A small network was shown many inputs. Here are its activations along a few directions, one row for each input.
Each table varies a few parts of the input and shows all the possible inputs, shuffled.
A made-up example of a description, with smaller parts first: one of 3 separate values, together with either a single point or one of 11 places along a line or (one of 4 places along a line, together with one of 5 places around a ring).
Shared parts are said once, and a part with two or three values counts as separate values.
(in the rows, 128 means zero)

Other details of the inputs shift rows strongly along two fixed directions, in all tables alike. That doesn't count.

Table:
x1: [145 132 130 103 135 114 142 123 132 102 130 113 155]
x2: [ 96  81 157 113 150 126  67 138 147 216  76 165  60]
x3: [136 132 121 136 138 128 124 119 113  90 146 110 145]
x4: [ 45 236 209 175  91 133 125 128 158 115 161 153  98]
x5: [150 113 106 144 125 141 138 126 118 102 143 103 146]
x6: [129 134 121 133 147 120 134 113 125  98 131 102 139]
x7: [162 109 112 114 148 139 117 126 125 138 142 124 132]
x8: [129 123 108 128 101 142 135 133 121 104 137 109 149]
x9: [156 100 102 100 132 128 128 124 101 144 120 143 138]
x10: [154 140 132 121 136 120 132 125 120 102 155 119 146]
x11: [131  82 112 140 144 126 121 125 126 147  98 111 101]
x12: [149 144 113 121 130 133 134 126 111 138 151 126 143]
x13: [157 136 124 117 142 106 158 114 113 105 136 119 140]
x14: [147  97 102 117 136 141 126 142 147 131 117 124 135]
x15: [158 137 108 120 128 127 158 115  98 129 150 140 143]
x16: [152 147 111 114 125 138 139 124 121 124 163 124 140]
x17: [153 129 103 126 120 132 170 127 133 111 121 134 153]
x18: [ 37 232 225 172  94 128 147 126 166 114 125 169 102]
x19: [ 79  72 155 137 141 139  62 151 167 185  79 126  68]
x20: [147  85 110 100 152 112  79 131 117 150 129 110 106]
x21: [ 96  79 139 142 142 123  63 141 144 222  88 161  49]
x22: [ 62 232 221 153  80 117 152 129 145 125 149 183 116]
x23: [140 111 105 143 124 126 160 118 105 114 126 115 133]
x24: [152 136 129 116 143 117 142 125 127 102 150 111 140]
x25: [135  83 131  95 155 118  90 140 138 142 108 117 114]
x26: [139 118 110 133 116 132 166 123 119  99 114 114 151]
x27: [ 70  76 165 125 161 126  35 147 160 181  74 132  59]
x28: [153 137 105 139 129 128 171 123 132 119 133 130 137]
x29: [163  95 101 104 161 135 124 128 129 140 135 112 127]
x30: [150 130 107 135 133 139 152 134 144 117 145 119 138]
x31: [153 132 123 117 137 104 157 114 101 109 141 127 140]
x32: [150 130 104 124 124 136 159 128 147 111 127 122 161]
x33: [159 136 119 109 125 146 141 128 127 110 147 132 162]
x34: [155 134 106 104 121 137 136 131 109 127 141 128 162]
x35: [144 119  95 135 115 138 138 127 113 106 148  98 141]
x36: [124 124 116 123 120 117 137 117  91  98 127 131 151]
x37: [135 117 110 134 108 130 167 121 108 102 122 122 153]
x38: [139 142 129 108 119 116 124 133 109 115 139 124 156]
x39: [152 136 116 120 135 126 161 114 111 130 141 138 134]
x40: [153 124 124 102 134 109 152 121 116 102 122 123 150]
x41: [134 138 120 136 141 116 152 110 110  93 128 114 137]
x42: [152 140 122 109 130 132 163 122 126 118 125 137 148]
x43: [ 95  80 172 113 153 120  33 149 157 192  89 145  69]
x44: [152 143 118 117 130 112 133 127 100 113 153 113 152]
x45: [155 137 102 136 133 133 163 123 144 115 141 116 149]
x46: [160 112 109 113 152 125 143 118 121 142 122 127 124]
x47: [146  89 107 134 144 139  97 138 142 156 123 129 110]
x48: [142 137 124 100 117 120 124 131 119 104 146 120 150]
x49: [160  95 103  94 151 132 124 125 135 138 113 117 143]
x50: [153 139  94 137 119 134 145 133 117 126 148 123 152]
x51: [ 99  78 136 130 130 128  70 145 142 206  81 165  71]
x52: [129 122 113 138  99 132 156 124 102 109 127 129 151]
x53: [124 135 124 123 134 123 138 118 128  87 123 109 155]
x54: [138  74 123  97 150 104 100 127 112 151  97 133 112]
x55: [123 141 118 125 118 124 124 128 100  96 134 115 161]
x56: [ 67 234 217 151  96 151 153 139 186 133 152 172 114]
x57: [129 137 116 137 128 114 144 110  88 100 141 126 141]
x58: [145 131 100 119 106 143 136 138 134 117 142 129 150]
x59: [148 139 125 121 127 105 149 116  95 114 148 133 140]
x60: [ 80  72 152 137 164 108  53 126 129 193  78 141  49]
x61: [131  89  97 104 137 125  90 129 107 111 120 105 135]
x62: [147  74  95 127 148 121 117 129 123 167 105 135 101]
x63: [ 78  89 150 140 156 117  30 139 129 195  90 128  61]
x64: [142 124 109 128 115 130 160 129 125 123 121 145 143]
x65: [153 131 107  98 120 142 130 131 122 122 145 127 150]
x66: [129 131 110 136 101 139 140 134 110 109 132 111 160]
x67: [ 64 246 220 167 104 140 157 124 189 145 157 169 102]
x68: [138 132 115 130 145 126 141 121 118  84 144 101 146]
x69: [ 71  68 157 127 154 113  47 133 135 190  64 148  57]
x70: [147 137 100 132 116 138 137 133 132 125 153 124 134]
x71: [154 128 108 128 115 146 143 137 137 109 138 132 160]
x72: [ 45 246 212 198  69 143 151 136 159 132 158 154 108]
x73: [ 44 232 226 188  67 155 145 141 180 116 147 165 114]
x74: [131 124 117 134 118 137 155 124 137 100 122 104 156]
x75: [137 123 113 142 128 140 154 130 130 103 141  99 139]
x76: [ 99  79 133 129 134 134  47 155 152 213  82 148  76]
x77: [140  90 104 138 143 131 126 121 133 131 113  95 125]
x78: [ 43 236 215 199  68 136 165 127 151 132 152 172  97]
x79: [148 143 132 119 142 112 144 115 132 108 142 111 141]
x80: [132  96 116 117 142 129  96 129 116 106 118 113 141]
Each input here is: one of 2 separate values, together with one of 5 places around a ring, together with one of 8 places around a ring.
- The inputs of x53 and x6 match in every part but the choice among 2 separate values. If x1 is changed in the same way as x53 into x6, which row does it become? => x79
- The inputs of x41 and x18 match in every part but the choice among 2 separate values. If x4 is changed in the same way as x41 into x18, which row does it become? => x61
- Change only the choice among 2 separate values in x59. List by row number the other rows that result. => x22
- Change only the place on the ring of 5 in x47. List by row number the other rows that result. => x3, x5, x7, x10
- Change only the place on the ring of 8 in x58. List by row number the other rows that result. => x14, x17, x32, x51, x64, x71, x76

Table:
x81: [142  63 111 109 173 127  78 131 131 160 103 113  98]
x82: [ 95 126 173 122 138 114  79 138 149 160 114 142  85]
x83: [177 102  60 133 115 134 169 121  91  75 147  89 181]
x84: [ 97 158 169 151 115 132 142 132 158 179 116 178  87]
x85: [132  54 106 116 163 117  80 122 104 159  94 121  93]
x86: [192  86  78  81 152 120 125 126 101 154 134 127 145]
x87: [197 115  84  98 141 132 172 123 118 120 148 128 165]
x88: [100 223 173 158  84 135 205 118 136  67 158 145 166]
x89: [107 182 157 140  99 111 160 121 110  97 147 134 143]
x90: [ 73 104 153 150 139 133  77 136 158 179  83 143  73]
x91: [ 97 241 179 141  96 130 164 122 134  85 175 151 158]
x92: [ 74 162 188 144 132 135  93 138 171 156 118 157  89]
x93: [ 96 225 165 161  81 157 165 136 159  86 171 144 159]
x94: [176  74  89  81 156 118 109 123 102 113 122 106 152]
x95: [106 185 150 146 109 124 160 115 107 101 152 136 140]
x96: [ 88 115 167 133 138 126  78 145 172 176 100 131  76]
x97: [177 108  71 108 136 119 163 108  76  67 140 110 185]
x98: [119 191 159 133 115 117 147 122 123 103 164 129 142]
x99: [ 77 161 186 141 118 139 105 140 179 156 115 144  96]
x100: [200 115  64 100 127 118 184 113  75 109 146 126 178]
x101: [141  63 118  98 164 125  77 135 136 157  96 116 109]
x102: [ 99 222 163 166  79 131 208 122 143  69 161 133 162]
x103: [158 140 125 106 132 127 145 126 130 146 146 154 133]
x104: [134 130 114 136 121 150 125 136 137 118 144 114 138]
x105: [ 83 119 161 136 145 138  68 142 174 179  97 140  77]
x106: [124 106 124 137 128 138  94 141 144 147 126 114 112]
x107: [124 187 148 128 119 126 149 120 118 100 166 129 148]
x108: [127 126 131 126 123 110 138 122 108 109 126 126 132]
x109: [105 177 149 153 112 133 165 119 130  93 137 143 144]
x110: [176  69  87  94 158 116 118 129 112 115 120  96 145]
x111: [ 80 166 189 140 132 129  96 131 155 154 133 154  85]
x112: [105 181 133 163  87 149 165 129 131  88 148 136 158]
x113: [172  68  74 105 136 133 111 140 117 117 126  90 150]
x114: [ 75 153 181 165 121 122 117 128 151 149 115 146  84]
x115: [175 103  64 125 135 133 177 111  96  79 138  91 175]
x116: [104 106 137 149 115 146 100 147 157 206  99 163  75]
x117: [ 77 101 153 153 115 132  78 149 152 173  95 135  77]
x118: [129  59 112 103 151 111  76 127 100 161  88 119 107]
x119: [104 172 143 155  83 146 162 133 136  97 141 133 153]
x120: [122 100 129 131 141 110 107 121 112 138 113 126 105]
x121: [123 119 108 150 114 146 135 131 122 118 131 117 134]
x122: [168  66  80 110 147 113 137 123  96 106 111  98 147]
x123: [178 107  73 122 140 128 178 110  88  73 140  98 175]
x124: [135 141 136 103 129 120 120 127 117 117 139 124 146]
x125: [143  64 115 112 169 117  77 132 133 160 103 109  97]
x126: [144 105 118 118 135 121 129 126 119 168 114 157 107]
x127: [129 231 152 153  72 160 202 136 160 108 185 161 163]
x128: [151 135 122 116 137 115 135 120 114 102 149 116 144]
x129: [ 81 114 164 142 136 108  74 129 126 178 101 140  71]
x130: [166  61  82  95 149 114 119 118  87 113 107 108 147]
x131: [137  68 113  97 169 119  62 131 123 157 102 126 105]
x132: [140 188 139 133 108 145 182 129 159 132 158 152 145]
x133: [148 132  98 118 128 118 149 113  83  89 138 118 167]
x134: [188  64  57 108 145 132 151 125 112 152 108 121 139]
x135: [ 89 123 175 119 138 110  64 141 144 177 110 140  78]
x136: [137 134 125 132 134 129 135 127 142 118 138 110 133]
x137: [ 70 155 176 170 115 127 118 130 161 154 112 140  83]
x138: [ 78 105 160 143 130 131  87 137 159 175  83 138  79]
x139: [155 154 107 123 101 149 166 132 127  76 160 110 186]
x140: [183  74  66 103 159 134 130 123 114 111 127  87 153]
- The inputs of x86 and x100 match in every part but one. If x94 is changed in the same way as x86 into x100, which row does it become? => x130
- The inputs of x128 and x120 match in every part but one. If x139 is changed in the same way as x128 into x120, which row does it become? => x119
- What is each input in this table made of? => one of 2 separate values, together with one of 5 places along a line, together with either a single point or one of 5 places around a ring
- Change only the choice among 2 separate values in x97. List by row number the other rows that result. => x131
- Change only the place on the ring of 5 in x125. List by row number the other rows that result. => x81, x92, x101, x110
- Which other rows agree with x99 in the choice among 2 separate values and the place on the line of 5? List them by row number. => x96, x105, x132, x136, x140
- Which other rows agree with x107 in the choice among 2 separate values and the place on the line of 5? List them by row number. => x86, x91, x98, x124, x135
